A small network was trained on invented records. Each row is its activation on one of them, seen along a few directions.
After each row come some of the record's fields: LAZO, GIDAB, VIKO, SATEZ, PIRA.
Not every record has every field; a missing one is written absent.
Other fields move the rows too, some of them a lot.
In the rows, 500 means zero.
Strong random noise was added to every row along 22 fixed directions; ignore it. To show where, here is one row again and again, with new noise each time:
[314 362 696 519 584 501 611 331 525 597 547 353 356 531 493 360 764 468
 745 532 285 651 487 492 456 374 764 543 595 646 563 790 435 425 455 416
 517 558 408 618 452 445 546]
[570 651 417 642 398 582 588 534 532 471 469 443 650 442 477 488 371 713
 230 253 434 469 301 418 542 441 708 452 607 393 438 516 182 595 281 599
 492 312 458 350 401 515 534]
[432 445 435 587 497 368 361 544 357 601 521 487 710 511 597 145 395 445
 528 568 649 560 679 507 656 463 387 359 590 471 597 380 622 425 584 526
 459 419 537 478 376 615 459]
[330 324 506 520 432 525 496 373 428 516 497 542 678 557 463 379 436 427
 487 595 543 449 595 450 520 431 507 373 379 467 669 785 406 478 480 649
 578 578 625 513 434 494 490]
[421 400 623 563 518 344 654 336 406 386 528 416 525 595 471 720 415 555
 485 400 551 625 398 569 245 591 415 504 262 526 491 724 451 285 569 383
 401 682 412 670 513 409 459]
[565 287 574 473 349 387 552 333 742 368 387 411 389 497 614 420 631 559
 548 478 521 521 601 375 566 404 506 378 467 521 415 535 452 503 460 528
 608 556 452 489 338 463 600]
[521 446 325 531 372 544 363 332 425 386 452 388 611 533 674 465 330 651
 443 469 737 466 542 435 485 514 467 373 541 550 481 500 455 512 485 463
 538 556 741 510 438 391 465]
[250 738 602 466 436 599 595 702 316 332 654 602 583 464 459 337 381 554
 172 331 440 460 292 583 406 383 531 738 528 563 548 425 499 511 323 611
 468 389 520 501 636 386 418]
[568 466 547 359 580 533 734 574 863 575 503 445 466 510 286 706 441 673
 526 427 469 539 545 552 559 522 527 385 535 576 539 286 797 513 691 281
 540 502 724 484 305 432 468]
[536 587 483 430 526 504 489 592 372 525 588 372 369 408 408 459 573 477
 253 437 637 566 407 623 481 536 412 540 517 117 346 322 339 330 537 373
 661 433 357 416 543 549 474]
[698 480 520 572 630 521 367 540 514 490 491 485 466 538 631 415 448 609
 707 453 507 755 589 305 674 489 550 471 349 653 492 423 580 572 547 448
 646 505 410 455 274 578 553]
[476 599 673 346 646 315 443 698 391 371 470 671 283 506 671 508 487 299
 457 580 458 453 467 554 632 466 322 752 431 698 562 280 573 497 771 355
 553 485 466 628 570 371 594]
[472 579 676 656 484 442 445 608 400 629 635 504 519 535 506 504 525 614
 540 615 698 455 629 643 336 491 510 598 390 532 547 587 610 459 336 318
 638 523 447 613 509 503 386]
[350 612 479 457 569 769 631 507 526 567 421 530 431 469 350 321 521 501
 421 445 309 406 376 560 480 443 431 681 530 411 643 424 563 503 570 590
 426 412 543 404 669 413 424]
[367 393 390 337 454 649 460 359 522 402 583 364 367 426 489 578 445 396
 391 590 422 634 417 427 431 450 450 431 604 474 490 381 534 579 384 560
 504 601 692 483 535 468 481]
[376 484 636 451 577 580 465 566 448 721 507 392 515 515 535 183 235 559
 628 499 565 607 589 285 715 307 613 495 386 549 726 499 641 573 657 249
 830 547 510 497 471 527 530]
[628 555 284 533 724 513 539 488 309 546 497 699 605 436 662 550 416 330
 655 421 554 521 609 466 554 323 421 492 606 527 553 481 706 592 635 557
 538 435 664 575 465 662 632]
[400 500 495 568 328 400 252 417 187 583 503 604 654 439 401 381 399 553
 287 488 598 375 514 526 511 632 778 280 457 388 534 533 295 510 333 497
 439 424 474 259 664 282 483]
[609 465 486 546 422 576 581 535 613 429 506 495 514 504 447 398 750 530
 626 423 597 326 423 541 538 371 356 564 623 251 469 537 671 285 670 391
 713 422 472 543 647 508 489]
[551 702 361 427 759 698 572 395 441 572 303 483 226 463 664 378 636 502
 399 481 522 591 688 717 348 633 355 783 493 599 410 297 340 554 513 628
 307 480 550 449 390 415 458]
[516 502 431 562 467 514 672 567 662 112 570 463 512 565 580 511 400 639
 480 298 554 530 350 478 444 488 386 551 400 498 427 397 739 226 645 518
 504 596 543 612 523 250 494]
[419 499 572 518 609 296 444 499 252 334 634 608 443 533 558 677 532 425
 474 425 443 500 365 617 436 444 482 524 406 527 482 539 485 434 529 544
 402 491 544 642 401 556 555]
[553 558 611 406 415 486 674 609 593 454 404 581 725 461 630 278 359 350
 420 405 508 740 560 319 553 486 363 671 640 803 534 377 550 576 500 471
 464 486 308 484 653 483 532]
[490 526 471 565 596 664 426 456 430 616 363 592 521 507 399 521 552 556
 615 676 418 491 572 520 524 587 378 564 484 583 626 536 436 632 484 566
 419 380 518 468 481 609 401]

[343 367 566 475 489 508 573 442 597 438 616 431 517 552 450 599 633 510
 690 600 511 498 496 569 413 493 538 457 598 587 530 615 616 347 517 413
 462 570 661 716 482 479 460]
LAZO is tam, GIDAB is sebo, VIKO is zeze, SATEZ is fune, PIRA is absent
[622 526 572 369 386 458 301 556 574 448 457 433 548 632 588 386 443 512
 271 412 561 481 422 530 594 594 292 566 431 589 513 301 436 538 634 494
 437 526 610 384 337 505 406]
LAZO is tam, GIDAB is sebo, VIKO is tave, SATEZ is absent, PIRA is muf
[494 618 629 533 494 543 570 565 655 602 499 512 487 537 556 552 477 664
 575 361 645 294 582 600 377 455 549 636 450 519 531 374 620 566 427 366
 477 511 623 608 500 615 484]
LAZO is tam, GIDAB is sofi, VIKO is zeze, SATEZ is kiz, PIRA is absent
[469 421 436 515 615 487 713 470 477 493 456 534 623 438 512 477 267 311
 532 380 554 698 538 334 515 526 514 422 311 312 524 537 426 344 626 542
 525 628 311 526 596 543 655]
LAZO is tam, GIDAB is sofi, VIKO is zeze, SATEZ is kiz, PIRA is absent
[495 514 617 398 617 314 568 607 353 492 776 610 582 498 408 581 656 266
 543 335 450 707 444 678 387 534 584 527 599 570 439 453 755 337 574 420
 346 547 448 548 561 527 511]
LAZO is defam, GIDAB is sebo, VIKO is tave, SATEZ is absent, PIRA is muf
[367 429 596 305 474 467 540 461 467 590 491 479 374 423 306 549 553 564
 523 620 592 484 616 570 493 560 555 408 561 518 506 442 608 483 583 232
 607 513 541 491 638 345 453]
LAZO is gav, GIDAB is sebo, VIKO is tave, SATEZ is kiz, PIRA is absent
[645 529 398 660 585 588 290 581 413 442 634 489 564 568 699 754 351 391
 659 731 636 635 508 413 405 610 430 592 430 667 533 613 533 487 442 399
 618 689 531 687 583 457 472]
LAZO is gav, GIDAB is sofi, VIKO is zeze, SATEZ is absent, PIRA is bek
[529 421 451 610 581 569 172 400 350 688 603 419 376 517 502 406 577 432
 619 655 491 569 558 489 491 556 567 406 363 337 543 520 517 488 417 546
 518 586 480 389 480 567 450]
LAZO is gav, GIDAB is sebo, VIKO is tave, SATEZ is fune, PIRA is absent
[321 482 403 453 547 452 403 447 419 398 406 596 275 421 592 483 451 460
 577 632 514 298 579 494 585 512 612 450 420 458 519 396 507 495 593 536
 487 512 577 532 630 259 621]
LAZO is defam, GIDAB is sofi, VIKO is tave, SATEZ is absent, PIRA is bek
[568 469 673 378 502 364 568 652 592 494 496 646 585 482 349 499 550 505
 539 500 464 713 675 484 612 696 588 460 513 749 447 344 572 497 540 397
 441 447 312 411 505 432 496]
LAZO is tam, GIDAB is sebo, VIKO is zeze, SATEZ is absent, PIRA is bek
[639 552 558 656 558 458 509 487 383 673 532 353 448 561 381 678 596 614
 309 590 553 536 471 709 359 590 435 529 377 360 463 748 177 460 412 410
 599 484 404 489 279 573 368]
LAZO is tam, GIDAB is sebo, VIKO is tave, SATEZ is kiz, PIRA is absent
[601 579 436 612 601 469 596 492 621 495 497 537 390 508 543 772 480 524
 604 345 410 395 354 557 372 502 555 528 417 401 442 412 627 471 521 501
 320 525 502 575 513 514 580]
LAZO is tam, GIDAB is sofi, VIKO is tave, SATEZ is absent, PIRA is bek
[558 384 685 319 496 600 376 585 854 424 427 557 487 627 542 648 493 355
 739 551 396 501 428 229 739 599 555 583 331 635 594 458 349 587 655 480
 578 645 524 569 467 625 636]
LAZO is tam, GIDAB is sofi, VIKO is tave, SATEZ is absent, PIRA is muf
[477 493 518 808 646 425 628 534 554 608 633 377 500 538 456 581 487 730
 781 528 490 627 598 514 420 475 769 398 410 475 496 707 564 369 388 412
 538 529 356 642 325 564 506]
LAZO is defam, GIDAB is sebo, VIKO is tave, SATEZ is kiz, PIRA is absent
[640 480 384 536 564 328 640 396 494 499 434 631 402 484 575 477 705 504
 558 377 540 210 597 669 510 350 562 412 568 409 439 615 698 360 713 473
 579 462 638 496 492 256 621]
LAZO is gav, GIDAB is sebo, VIKO is zeze, SATEZ is absent, PIRA is muf
[639 452 485 338 514 579 284 504 364 468 601 668 561 481 461 716 431 296
 451 522 662 636 573 414 464 683 450 459 286 454 465 435 451 558 462 525
 596 667 537 406 616 577 521]
LAZO is gav, GIDAB is sebo, VIKO is tave, SATEZ is kiz, PIRA is absent
[507 694 559 786 286 456 342 554 338 524 534 463 653 571 722 307 247 664
 383 399 622 300 336 462 343 342 338 675 402 510 594 531 627 555 293 469
 489 473 419 541 683 528 367]
LAZO is tam, GIDAB is sebo, VIKO is tave, SATEZ is absent, PIRA is muf
[547 629 396 669 604 490 466 676 524 462 508 411 442 479 523 680 241 589
 472 658 411 590 338 424 568 629 467 512 489 533 526 325 465 456 525 381
 466 453 398 557 531 377 475]
LAZO is tam, GIDAB is sebo, VIKO is zeze, SATEZ is kiz, PIRA is absent
[414 426 544 668 339 534 315 511 637 359 714 303 533 645 562 642 593 543
 654 647 504 402 314 544 371 543 541 539 606 556 532 609 534 373 335 452
 423 641 629 715 531 504 388]
LAZO is defam, GIDAB is sebo, VIKO is tave, SATEZ is kiz, PIRA is absent
[678 577 572 384 618 624 429 429 496 608 458 314 340 595 493 680 549 559
 427 440 453 644 342 561 415 680 517 645 424 644 466 539 319 537 629 237
 545 604 512 456 437 367 428]
LAZO is tam, GIDAB is sofi, VIKO is zeze, SATEZ is absent, PIRA is bek
[325 358 557 501 350 460 343 329 526 359 553 496 644 651 621 312 522 449
 511 455 497 526 517 556 359 573 351 480 385 662 554 464 602 451 369 796
 110 640 650 535 384 561 376]
LAZO is tam, GIDAB is sebo, VIKO is tave, SATEZ is absent, PIRA is bek
[561 413 519 566 460 569 558 503 659 434 528 539 584 564 351 565 622 642
 602 424 556 490 527 513 478 588 582 401 291 370 436 632 503 376 470 608
 537 520 462 465 367 517 478]
LAZO is tam, GIDAB is sofi, VIKO is zeze, SATEZ is absent, PIRA is bek
[525 438 378 550 526 522 255 300 308 484 552 448 522 528 519 619 463 462
 620 391 407 521 267 430 503 577 668 385 580 453 497 536 444 466 579 434
 346 547 594 446 648 472 542]
LAZO is gav, GIDAB is sofi, VIKO is tave, SATEZ is kiz, PIRA is absent
[487 407 478 434 305 403 554 519 396 280 512 559 667 422 464 382 600 530
 507 500 628 506 505 412 640 388 386 402 766 497 394 560 521 414 563 447
 683 334 443 548 611 535 515]
LAZO is tam, GIDAB is sebo, VIKO is tave, SATEZ is fune, PIRA is absent
[406 440 487 464 619 284 375 599 313 505 626 539 412 494 570 602 295 315
 418 627 355 424 398 435 739 259 657 346 474 521 667 586 501 616 632 473
 699 506 662 549 339 457 662]
LAZO is defam, GIDAB is sebo, VIKO is zeze, SATEZ is kiz, PIRA is absent
[342 500 595 324 441 512 426 567 469 135 692 553 388 566 623 504 578 259
 333 515 389 556 287 524 406 527 461 708 450 654 447 465 464 383 444 655
 448 671 574 604 624 273 500]
LAZO is tam, GIDAB is sofi, VIKO is tave, SATEZ is absent, PIRA is muf
[538 395 536 522 538 573 295 647 608 506 725 514 487 536 408 476 695 244
 650 674 285 647 426 446 626 591 698 445 525 485 559 508 565 409 444 585
 545 586 420 428 527 438 526]
LAZO is tam, GIDAB is sebo, VIKO is zeze, SATEZ is absent, PIRA is bek
[525 668 511 599 453 374 599 572 621 657 379 637 516 369 531 633 439 573
 463 465 594 192 611 645 416 461 480 529 655 474 503 228 628 653 363 431
 305 338 553 539 583 605 545]
LAZO is gav, GIDAB is sofi, VIKO is zeze, SATEZ is fune, PIRA is absent
[537 638 490 535 455 569 490 549 272 526 529 438 562 453 426 539 451 705
 377 485 683 544 454 545 425 464 317 572 556 415 438 504 445 549 413 366
 657 351 451 518 528 662 362]
LAZO is tam, GIDAB is sebo, VIKO is zeze, SATEZ is kiz, PIRA is absent
[444 511 496 398 614 650 480 365 476 753 495 459 518 546 550 495 483 390
 616 445 604 494 658 549 379 531 647 569 461 501 576 590 407 588 506 479
 460 667 677 527 477 638 538]
LAZO is defam, GIDAB is sofi, VIKO is tave, SATEZ is kiz, PIRA is absent
[561 543 458 631 685 504 523 559 524 577 504 294 397 564 452 432 535 587
 509 554 375 675 438 574 562 637 517 515 497 482 507 508 409 301 669 399
 462 478 373 463 349 371 416]
LAZO is defam, GIDAB is sebo, VIKO is tave, SATEZ is absent, PIRA is muf
[435 368 534 405 512 482 513 427 525 625 586 491 554 535 434 582 459 174
 444 490 351 485 380 425 529 440 625 397 446 309 613 694 330 493 547 586
 517 647 544 456 528 602 625]
LAZO is defam, GIDAB is sebo, VIKO is tave, SATEZ is kiz, PIRA is absent
[316 392 376 535 612 607 375 457 400 559 523 304 569 574 503 384 374 486
 731 627 509 604 455 389 674 566 637 394 545 434 611 615 363 342 725 408
 549 565 568 607 472 501 507]
LAZO is tam, GIDAB is sofi, VIKO is zeze, SATEZ is absent, PIRA is bek
[568 385 517 299 534 420 445 423 458 578 502 450 391 503 438 484 609 405
 406 561 555 603 624 597 534 524 423 395 492 536 485 471 582 523 641 405
 606 565 606 397 346 416 461]
LAZO is defam, GIDAB is sofi, VIKO is tave, SATEZ is absent, PIRA is muf
[505 580 638 468 730 663 482 556 489 686 451 633 394 576 502 374 535 524
 660 501 560 545 792 563 468 620 576 694 147 643 608 510 532 529 578 504
 567 618 481 457 430 478 472]
LAZO is tam, GIDAB is sofi, VIKO is tave, SATEZ is kiz, PIRA is absent

Here are new rows. What are their fields?
[445 511 581 354 378 538 263 651 331 415 749 423 484 519 443 388 587 529
 349 533 739 542 473 586 507 512 411 514 507 365 389 364 515 416 439 405
 722 503 576 489 472 595 375]
LAZO is tam, GIDAB is sofi, VIKO is tave, SATEZ is fune, PIRA is absent
[279 467 421 464 320 591 619 478 406 112 602 505 589 426 612 481 444 473
 411 599 604 700 531 403 299 473 430 580 566 701 384 634 481 495 170 709
 532 600 446 680 639 371 463]
LAZO is tam, GIDAB is sofi, VIKO is tave, SATEZ is absent, PIRA is bek
[454 629 590 479 596 517 520 691 533 590 463 671 571 455 410 580 538 516
 666 535 500 439 575 544 584 601 598 602 592 590 524 370 482 565 510 426
 408 361 438 571 569 635 538]
LAZO is gav, GIDAB is sofi, VIKO is zeze, SATEZ is absent, PIRA is bek
[625 440 404 433 288 532 518 592 609 171 536 674 737 490 593 534 706 372
 528 457 689 310 491 478 573 414 343 535 716 461 382 556 506 434 497 655
 620 433 601 607 571 598 568]
LAZO is defam, GIDAB is sebo, VIKO is zeze, SATEZ is absent, PIRA is bek
[636 489 351 508 616 503 419 462 516 496 470 529 419 466 496 532 780 424
 607 493 470 514 574 617 551 630 546 451 658 407 365 382 407 425 550 593
 356 420 510 430 409 565 543]
LAZO is defam, GIDAB is sofi, VIKO is tave, SATEZ is absent, PIRA is muf
[445 516 630 411 371 592 402 646 555 620 713 418 593 501 445 482 442 384
 418 478 670 488 468 496 436 448 481 562 516 281 535 397 544 496 355 412
 652 594 527 499 642 757 451]
LAZO is gav, GIDAB is sebo, VIKO is zeze, SATEZ is kiz, PIRA is absent
[574 371 524 553 490 521 333 369 383 344 540 555 427 598 445 466 527 586
 542 400 411 523 374 417 500 504 514 400 158 448 507 659 602 399 559 578
 583 602 480 367 497 332 474]
LAZO is gav, GIDAB is sofi, VIKO is zeze, SATEZ is absent, PIRA is muf
[475 418 487 450 435 330 584 390 502 521 351 447 393 414 418 529 515 655
 434 602 571 466 630 598 506 495 356 363 622 537 454 396 614 561 555 358
 488 392 516 474 462 433 436]
LAZO is gav, GIDAB is sofi, VIKO is tave, SATEZ is kiz, PIRA is absent
[551 361 310 572 583 469 613 339 580 458 358 536 625 458 487 779 234 563
 736 466 661 616 678 313 495 660 511 251 274 354 429 526 433 473 549 582
 420 613 444 578 448 691 636]
LAZO is gav, GIDAB is sebo, VIKO is tave, SATEZ is absent, PIRA is bek
[629 436 465 435 355 524 414 553 569 530 547 588 699 431 421 645 364 417
 486 561 720 646 661 340 479 749 618 332 420 427 393 433 447 518 337 461
 573 614 380 369 662 494 534]
LAZO is gav, GIDAB is sofi, VIKO is tave, SATEZ is absent, PIRA is bek
[517 465 636 396 416 528 491 475 553 436 543 557 666 619 531 473 554 493
 599 349 566 513 503 466 460 520 549 577 505 690 514 599 543 490 536 456
 474 591 572 543 575 527 495]
LAZO is defam, GIDAB is sebo, VIKO is zeze, SATEZ is kiz, PIRA is absent
[492 480 462 537 357 598 432 511 578 448 498 370 542 504 497 253 535 486
 440 500 476 556 392 413 543 582 487 508 598 394 471 452 425 352 479 505
 491 513 372 389 673 368 436]
LAZO is gav, GIDAB is sofi, VIKO is tave, SATEZ is absent, PIRA is muf
[543 465 507 631 405 405 548 560 724 534 666 487 596 527 419 647 407 599
 481 481 506 445 488 555 385 449 434 323 499 439 511 373 879 493 376 512
 394 529 641 517 387 576 413]
LAZO is gav, GIDAB is sofi, VIKO is tave, SATEZ is fune, PIRA is absent
[377 638 447 449 706 561 499 587 295 417 620 583 470 562 487 368 556 582
 477 333 434 426 389 684 572 463 669 573 489 571 531 496 549 369 679 550
 462 415 720 523 361 305 491]
LAZO is tam, GIDAB is sebo, VIKO is zeze, SATEZ is absent, PIRA is bek
[595 480 596 494 330 510 199 525 476 310 498 751 599 577 519 553 705 644
 583 571 544 353 536 488 562 589 457 495 448 724 453 505 494 664 313 634
 455 376 599 459 411 580 423]
LAZO is gav, GIDAB is sofi, VIKO is tave, SATEZ is absent, PIRA is bek
[392 476 410 576 751 525 628 602 492 628 688 482 510 510 428 489 445 183
 571 617 322 669 486 532 491 524 635 476 451 364 630 635 564 282 606 590
 482 646 429 544 535 400 563]
LAZO is defam, GIDAB is sebo, VIKO is tave, SATEZ is absent, PIRA is bek
[323 491 379 541 542 314 747 464 490 377 355 398 340 401 685 441 323 540
 473 667 598 413 644 489 553 336 343 480 625 502 489 467 494 421 644 423
 582 469 499 728 494 372 594]
LAZO is defam, GIDAB is sebo, VIKO is tave, SATEZ is kiz, PIRA is absent
